A small network was shown many inputs. Here are its activations along a few directions, one row for each input.
Each table varies a few parts of the input and shows all the possible inputs, shuffled.
A made-up example of a description, with smaller parts first: one of 8 places around a ring, together with either a single point or (one of 2 separate values, together with one of 4 places along a line) or one of 11 places along a line.
Shared parts are said once, and a part with two or three values counts as separate values.

Other details of the inputs shift rows strongly along two fixed directions, in all tables alike. That doesn't count.

A family of inputs:
x1: [-31  -8 -11  25  16   3  16  -7   2  18 -25]
x2: [  1   2  -7 -13  -8 -17  18  31 -27 -18 -21]
x3: [ 14 -17  11 -24  10 -30  10  11 -25   7 -14]
x4: [-32  -9   7  14   9  27  16 -34  17  33  -2]
x5: [-14  -5   9  12  20   7  -6  -9   2  -8 -12]
x6: [-25 -18  -5  22   9  -5   3  -6  -9  49  10]
x7: [ 11  -1   7 -12  15 -10  19  12  -6 -16 -34]
x8: [ 20  -2  15 -38  -3 -22   1  40 -39 -54 -24]
x9: [ 25  17  -4   5 -23   3 -53 -18  39  17  83]
x10: [ 22  45 -28  15 -42  22 -33 -13  45  14  63]
x11: [  7   4   4 -22   1   0  14   8  -5 -10  -5]
x12: [-33 -22   5  19  23  21  25 -32   9  25 -18]
x13: [-38 -12 -16  34   8  18  10 -22  12  32  -8]
x14: [ 57  37   3 -27 -40  -6 -38  22   8 -49  32]
x15: [ 15  -9  12 -11   4 -10  -1  19 -22 -41 -25]
Each input here is: one of 3 separate values, together with either a single point or one of 4 places along a line.
- The inputs of x3 and x6 match in every part but the choice among 3 separate values. If x4 is changed in the same way as x3 into x6, which row does it become? => x10
- Which other rows does x2 become when the choice among 3 separate values takes its other values? List them by row number. => x8, x11
- Which other rows agree with x15 in the choice among 3 separate values? List them by row number. => x5, x8, x9, x14

A family of inputs:
x16: [ 58  24  -2 -15 -18 -31 -50  29   2 -19  34]
x17: [ 14  48  -7  -3 -38  47 -42 -30  42 -18  58]
x18: [ 23  19 -14   0 -34   9  18  27  -2 -21 -25]
x19: [  6 -39  13 -13  21 -21   7  23 -46  -5 -28]
x20: [-22 -32  30 -25   5 -17   0   7 -36  -5 -18]
x21: [ 17  48 -29  18 -40   3 -29   1  26  33  76]
x22: [  7  -4  11  22  -7 -12 -34 -18  12  28  20]
x23: [-27  -9  20  -8  37  24  50 -44  30  47 -22]
x24: [-26  13 -15  26  18  50 -18 -50  50  10  50]
x25: [-53 -26 -12  36  -5   7  29 -29 -15  64  -3]
x26: [ -2 -10  23  10  12 -13  10   0 -14 -25 -64]
x27: [ 23  10  21 -44 -13 -11   0  25 -17 -70 -29]
x28: [-31  -7 -18  -7  17 -35  16  36 -34  15 -23]
x29: [ 20 -13   6 -21   4 -23 -15  26 -21 -24  21]
x30: [-33 -35   6  28  32  -6  -1 -23  -7  35   4]
x31: [-54   4  -9  44   7  30  29 -10  13  30 -23]
x32: [-49 -39  14  21  19  19  -5 -45  10  46  28]
x33: [ -8 -23   7   2  25  12  20   2 -17 -24 -44]
x34: [ 24  35  -8   1 -25  38 -35 -31  57 -22  64]
x35: [ 46  30 -10  -2  -7   1 -23   8  26 -46  22]
x36: [  8 -30 -18  -9  -2 -36  35  25 -43  12 -41]
x37: [-47  -3   0  48  32  30  -4 -49  31  27  -4]
x38: [ 14 -24  31 -50  30 -30  45  12 -24  31 -31]
x39: [ 16  29 -20 -26  -4 -24  19  63 -17 -53 -37]
x40: [ 27   6 -27   0 -20   0  23  21   5 -17 -31]
x41: [ 48  28   7 -37 -44  -9 -47  25 -12 -30  48]
- Describe the family of inputs behind these rows. => one of 2 separate values, together with either a single point or one of 4 places along a line or one of 8 places along a line
- The inputs of x29 and x24 match in every part but the choice among 2 separate values. If x41 is changed in the same way as x29 into x24, which row does it become? => x17
- Which other rows does x28 become when the choice among 2 separate values takes its other values? List them by row number. => x39

A family of inputs:
x42: [-21  -7 -15  24   5 -13   3   5  -2  25 -15]
x43: [ -9 -12   9  -6   5 -12   3  -9 -15  14  -3]
x44: [ -6  -3 -12  21   9 -20   6   6  -5  14 -16]
x45: [ 20  10   2  14  -3  15 -21 -11  15  -2  19]
x46: [  2   6  -4   5  -9   5 -21  -7  18 -10  28]
x47: [  4   4 -11   1   0   7 -27 -10  18  -9  25]
x48: [-22 -15  -3   7  18   1  -1 -17  -6  -6   0]
x49: [  8   4  -1   7  -2   7 -24 -10  23  -7  24]
x50: [ 22 -12  -3 -26  -6 -20   7  31 -10 -11  -9]
x51: [ 19  16   1   8  -4  19  -7 -16  21  -1  16]
x52: [ -9  -5   4   0  -1   7   6 -10   3  -1 -21]
x53: [ -6   1  -5   9  -5  12 -27  -9  25   1  23]
x54: [ -5 -10  21  -6  22 -10   5  -2 -10  13   1]
x55: [-18 -14  -3   3  14   3  -4  -5 -14 -11  -4]
x56: [-16  -7  13   4   3   2   1   2   8  -2 -16]
x57: [ 11  15  10  11  -1  14 -12  -4  27  -1  21]
x58: [-25  -3 -16  27   1  -7  10   9 -16  23 -10]
x59: [ -1  16   3   7 -15  13 -16  -1  21  -3  22]
x60: [ 19   0 -10  -4  -5   0  -7  -3  24  13  30]
x61: [ -6  -7   4  15  13  14  20 -11   4   6 -18]
x62: [ 74  28  -8 -38 -40 -34 -19  37  -9 -34  27]
x63: [-17 -18   8  -1   8  -4  -3 -12  -8  26  -7]
x64: [-11 -11   6   7   1   0   1 -12  -9  -5 -14]
x65: [ 45  15   0 -30 -26 -20   9  45 -24 -52 -25]
x66: [  8  -8  -1 -10  -8 -13   5  12 -22   7  -4]
x67: [ -8  -2  -2   0  12   4  20  -6   9  -4 -19]
x68: [-20 -23  -5   1   7   3  15   1  -6  21  -1]
x69: [  0  -3   5   1  -9   3  -3   8 -21 -15 -12]
x70: [ 14  10 -16   2 -12 -28   1  37 -23 -11 -14]
x71: [ 43   9   7 -28 -23 -22 -10  41 -34 -53 -22]
x72: [ -8  -8  -1   3  -2   6  14  -3   4  -1 -24]
x73: [ -8  -4  -1   5  -3   4  19  -9   2  -3 -16]
x74: [-22 -13   5   5   4   6   0   5 -14  -8  -6]
x75: [ -1  -6   2   7   3   4  16 -10   6  -2 -20]
x76: [12 28 -8  2  7 19 -6 -6 24  5 15]
x77: [ -4 -14   4   6  29   3  -1  -6 -10 -11  -6]
x78: [-10 -14   6   6   1   3  -6  -7  -4  -1 -20]
x79: [  2 -17   4  -2   7 -12   8  -6 -10  18 -10]
x80: [ 10   3 -14  -4 -17   8  -4   7  10  12  36]
x81: [ 17   4  -5  10  -1   7 -10 -14  14  29  32]
x82: [ -7 -14  10  10  20   5  -2  -1  -3  -6  -7]
x83: [ -3 -12   9  10   7   1  -4 -13  -3  -3 -17]
x84: [  2   3 -14  10  -4 -29   7  20 -15   0 -15]
x85: [ -2   0 -10  25  14 -13   7  10  -8  15 -12]
x86: [  8  12  -2  -4 -17   5 -19  -4   0  15  35]
x87: [-16  -9  16 -11   9 -16   6  -7 -10  11   4]
x88: [ 26  -6   1 -23 -11 -24   1  24 -20  -5 -13]
x89: [ -2 -13  11  -4  10 -10  -2 -10  -9  16  -6]
x90: [  3  24 -11   4   5  16  -7 -17  31   9  14]
x91: [ -9 -16   1   2  23  -3  -4 -11  -6 -12  -9]
x92: [-20  -7  15 -10   5  -8   6   2 -20  13   4]
x93: [-18   8  -5  -3   9  10  12   2  -4   2 -18]
x94: [  7 -16  -2 -15   0 -16  16  14 -10  -2  -4]
x95: [-19  -9  15 -11   7 -11   3   1 -16  13   2]
x96: [-15 -11  15 -12   9 -13   0  -2  -6  15  -2]
x97: [  0   9 -12   5  -5  13 -22  -7   5 -11  34]
x98: [ -2   5  -5 -11  -2   1  19  14  -6 -18 -18]
x99: [  4  20 -13  -1 -10  12   4 -10  27  -4  20]
x100: [ -9 -12  -1   0  -5  -2  10   1 -21  21   0]
x101: [-19  10  -5  -4   7  12  15   5  -9   2 -17]
x102: [-13  -3   4   2  -3   9  10  -8  -7  -4 -18]
x103: [ 11  10   9  -9  -2  -9 -18 -11  18  12  34]
x104: [-14  -1   4   3  -4  12  14  -6 -12  -3 -16]
x105: [-15   9  -4  -4  11   4  14  -5   1   0 -16]
x106: [-12  -2  -2   8  -7  13  18  -1  -7  -1 -13]
x107: [ -1   7  -5   6 -11  12 -25  -2  14  -7  28]
x108: [23  1 -8  1  1  7 -5  0 21 14 34]
x109: [  8  13   8   8  -6   7 -15  -8  30  -3  18]
x110: [  9  10  -2  -5 -15   2 -22  -6   3  15  32]
x111: [  9  17  -4   3 -16  11  -6 -19  20  -5  17]
x112: [ -1  17   3   8 -18  16 -13   2  17  -3  24]
x113: [-14   5  -5  -7  11   6   9   1   3   3 -24]
x114: [-14  -3  -5  -4   6   6  17  -1   9  -2 -20]
x115: [-12  -2   0   9  20  16  23 -10  10   6 -12]
x116: [  1  22 -15   1 -15  21   3  -2  19  -2  22]
x117: [ -4  -6   8   2   6   4  11 -15   1  -4 -23]
x118: [ 38  14  16 -31 -18 -29   1  43 -17 -55 -19]
x119: [ 17  -7  15 -12  11 -13   0   9 -21   2  -8]
- The inputs of x78 and x71 match in every part but one. If x47 is changed in the same way as x78 into x71, which row does it become? => x55
- The inputs of x107 and x46 match in every part but one. If x93 is changed in the same way as x107 into x46, which row does it become? => x105
- Describe the family of inputs behind these rows. => one of 6 places along a line, together with either a single point or one of 4 places along a line or one of 8 places along a line
- Which other rows does x97 become when the place on the line of 8 takes its other values? List them by row number. => x69, x74, x101, x104, x106, x112, x116
